Each row below holds a small network's activations on one input, seen along a few directions.
In each table, some parts of the input vary, and every possible input appears once, in random order.
Descriptions start from the smaller parts, as in this example, which fits no table here: one of 4 places along a line, together with either a single point or one of 9 places around a ring or (one of 3 separate values, together with one of 8 places around a ring).
Shared parts are said once, and a part with two or three values counts as separate values.

Other details of the inputs shift rows strongly along three fixed directions, in all tables alike. That doesn't count.

Table:
R1: -5,-12,-16,7,0,7,0,3,-6,1,0,3,-4,-13
R2: -9,1,-10,7,-6,-7,1,0,-10,-11,-1,13,4,-5
R3: -7,-8,-14,13,1,-3,2,3,-6,-4,-9,6,-9,-6
R4: -7,-9,-15,7,-6,6,3,0,-9,-3,8,7,-2,-8
R5: -5,0,-12,4,-6,-8,1,0,-8,-12,-2,14,5,-5
R6: 2,4,21,-10,-4,-6,-7,4,7,1,12,-23,6,3
R7: 3,-1,19,1,-7,-7,4,14,11,-8,10,-13,-10,16
R8: 41,97,4,-3,-32,24,35,-16,-13,50,-41,-4,-36,-33
R9: -6,-13,-15,8,-1,6,-1,1,-8,2,0,2,-5,-12
R10: -5,-9,-14,2,3,1,-4,0,-8,1,-4,-2,5,-17
R11: 5,-2,20,-7,0,-4,-6,6,8,5,7,-27,-2,3
R12: -6,-8,-15,12,1,-2,2,5,-4,-5,-9,6,-8,-7
R13: 6,-3,17,1,-2,-9,-1,13,14,-3,1,-19,-14,13
R14: 3,4,21,-11,-3,-6,-6,5,9,0,12,-22,7,3
R15: 8,-2,18,-9,0,-4,-7,7,10,5,6,-26,-1,3
R16: -9,-2,-13,2,-7,2,-1,-3,-11,-6,8,8,7,-10
R17: 5,-6,-1,-11,36,44,-1,-37,7,8,-8,37,8,31
R18: -7,2,-10,4,2,-10,-2,0,-8,-9,-7,8,8,-13
R19: 4,-5,-1,-9,39,29,0,-34,7,21,-14,40,15,32
R20: 6,-2,16,-6,-5,-14,2,13,13,12,12,-14,1,12
R21: 16,1,30,-18,41,20,-10,-27,24,8,-16,7,4,44
R22: -8,1,-9,5,1,-11,-3,-2,-9,-8,-7,7,7,-12
R23: -5,-3,-14,-1,-2,-3,-6,-4,-7,-3,0,2,13,-16
R24: -4,-5,-15,11,-5,-3,5,3,-5,-10,-3,12,-5,-2
R25: -2,-13,-17,6,-1,5,-2,2,-5,1,-1,2,-4,-12
R26: -6,-7,-16,5,-1,-7,5,6,-5,9,2,11,7,-7
R27: 1,6,22,-5,-9,-12,0,11,8,-10,11,-11,-1,13
R28: -6,-3,-15,0,-8,0,-1,-2,-9,-6,7,9,8,-10
R29: -7,-5,-13,12,-5,-2,5,3,-8,-9,-2,12,-5,-2
R30: 5,7,21,-7,-2,-17,-5,7,10,-5,3,-16,2,6
R31: -9,-2,-13,0,-7,2,0,-1,-9,-6,8,9,9,-10
R32: 5,3,20,-4,3,-12,-3,11,10,-1,-1,-22,-6,7
R33: 6,-5,17,-5,-8,0,0,10,11,-2,19,-18,-7,13
Each input here is: one of 3 separate values, together with either a single point or (one of 2 separate values, together with one of 5 places around a ring).
Question: Which other rows does R13 become when the choice among 3 separate values takes its other values? List them by row number.
Answer: R3, R12

Table:
R34: 4,10,46,-9,-18,-7,6,29,16,30,29,-61,-11,6
R35: -10,-20,-27,-15,36,35,-8,-42,-1,-1,6,53,35,21
R36: 29,50,37,-9,-46,-36,6,22,13,-3,5,-45,-13,1
R37: -2,42,-23,8,-4,8,15,-10,-27,31,-38,12,4,-55
R38: -70,-90,-50,19,10,-25,-24,17,-27,-53,42,23,49,-14
R39: 24,77,-35,3,-18,15,22,-40,-30,20,-46,44,-5,-33
R40: -35,-35,-50,52,-34,-54,11,62,-27,-28,6,-9,-26,-50
R41: -19,-5,-9,2,43,13,-13,-49,-11,-19,-25,54,32,27
R42: 12,-33,62,-23,44,20,-19,-12,39,23,22,-16,1,73
R43: 15,63,-38,2,-28,46,31,-40,-39,38,-22,57,-10,-32
R44: -3,-34,19,2,28,35,-13,-10,24,-41,-5,-7,-31,35
R45: 20,38,-36,0,-12,2,15,-5,-17,32,-40,11,2,-56
R46: 12,13,42,-13,-20,-11,4,31,19,29,32,-62,-14,5
R47: 43,57,26,-22,-17,63,16,-23,2,27,-1,-43,-31,-11
R48: -12,-22,19,-21,25,17,-13,-15,13,-8,30,9,27,40
R49: 6,43,-27,4,-4,4,13,-8,-26,30,-35,13,1,-55
R50: -3,-58,41,-24,41,-5,-26,8,45,5,39,-33,18,57
R51: 10,-4,20,13,-24,-37,13,52,19,-1,10,-41,-39,7
R52: 4,-35,66,-19,44,24,-16,-13,36,24,20,-16,3,73
R53: -26,-39,-73,29,-42,-40,3,49,-25,-4,21,-18,6,-74
R54: -15,-28,49,0,23,-3,-3,8,29,-35,19,5,-1,70
R55: 20,20,45,-17,-47,-20,6,27,18,8,44,-43,-17,14
R56: 9,36,18,23,-28,-7,32,30,2,20,-14,-22,-47,-7
R57: -10,-45,26,-20,29,-24,-32,5,28,-38,23,-7,44,32
R58: -21,-37,-60,47,-42,-54,15,68,-19,-25,0,-10,-26,-51
R59: -51,-89,-63,15,4,-28,-25,19,-14,-51,40,24,48,-17
R60: -10,-9,23,-19,33,-2,-20,-17,9,-21,7,13,35,22
R61: 31,32,41,-16,-56,-10,12,26,20,16,35,-41,-19,10
R62: 20,67,59,-24,-20,-1,12,-1,11,15,2,-30,2,2
R63: -15,-53,23,1,24,-20,-13,18,28,-48,27,9,5,61
R64: 4,-21,13,0,18,5,1,4,26,-28,4,25,0,55
R65: -57,-81,-44,36,10,-39,-14,30,-17,-73,23,36,15,4
R66: 14,-15,-27,-6,48,95,-7,-76,-14,4,-27,50,-4,10
R67: -1,7,-30,-15,49,34,-9,-59,-10,-2,-30,73,42,2
R68: 30,5,41,-9,-37,-17,6,38,30,32,28,-60,-27,9
R69: 3,-23,-46,1,48,50,-1,-53,-10,34,-27,72,12,11
R70: 28,47,-28,5,-12,0,17,-14,-15,31,-50,10,-13,-29
R71: 0,-3,33,-6,49,7,-14,-30,15,10,-27,5,8,43
R72: 2,6,-22,-1,65,34,-8,-64,-10,19,-57,63,16,22
R73: 15,40,-33,-1,-8,0,15,-7,-20,32,-36,12,0,-57
R74: -46,-33,-47,32,-57,-41,5,41,-46,-29,35,1,6,-57
R75: 14,51,43,-6,-39,-37,5,18,3,-5,9,-43,-13,0
R76: 37,58,59,-30,-13,30,-7,-4,19,10,-10,-61,-26,-7
R77: -28,-17,-41,27,-40,-32,-21,26,-31,-50,-7,-37,-20,-69
R78: 28,67,-41,6,-6,14,24,-34,-28,43,-63,33,-17,-40
Question: Describe the family of inputs behind these rows.
Answer: one of 5 places around a ring, together with either a single point or (one of 2 separate values, together with one of 4 places along a line)
Question: Changing only the place on the ring of 5 turns R46 into R49. The same change can be made to R38. Which row results?
Answer: R62
Question: Which other rows does R38 become when the choice among 2 separate values takes its other values? List them by row number.
Answer: R34
Question: Which other rows agree with R68 in the place on the ring of 5? List them by row number.
Answer: R42, R43, R52, R55, R61, R66, R69, R74
Question: Which other rows does R53 become when the choice among 2 separate values takes its other values? List them by row number.
Answer: R59
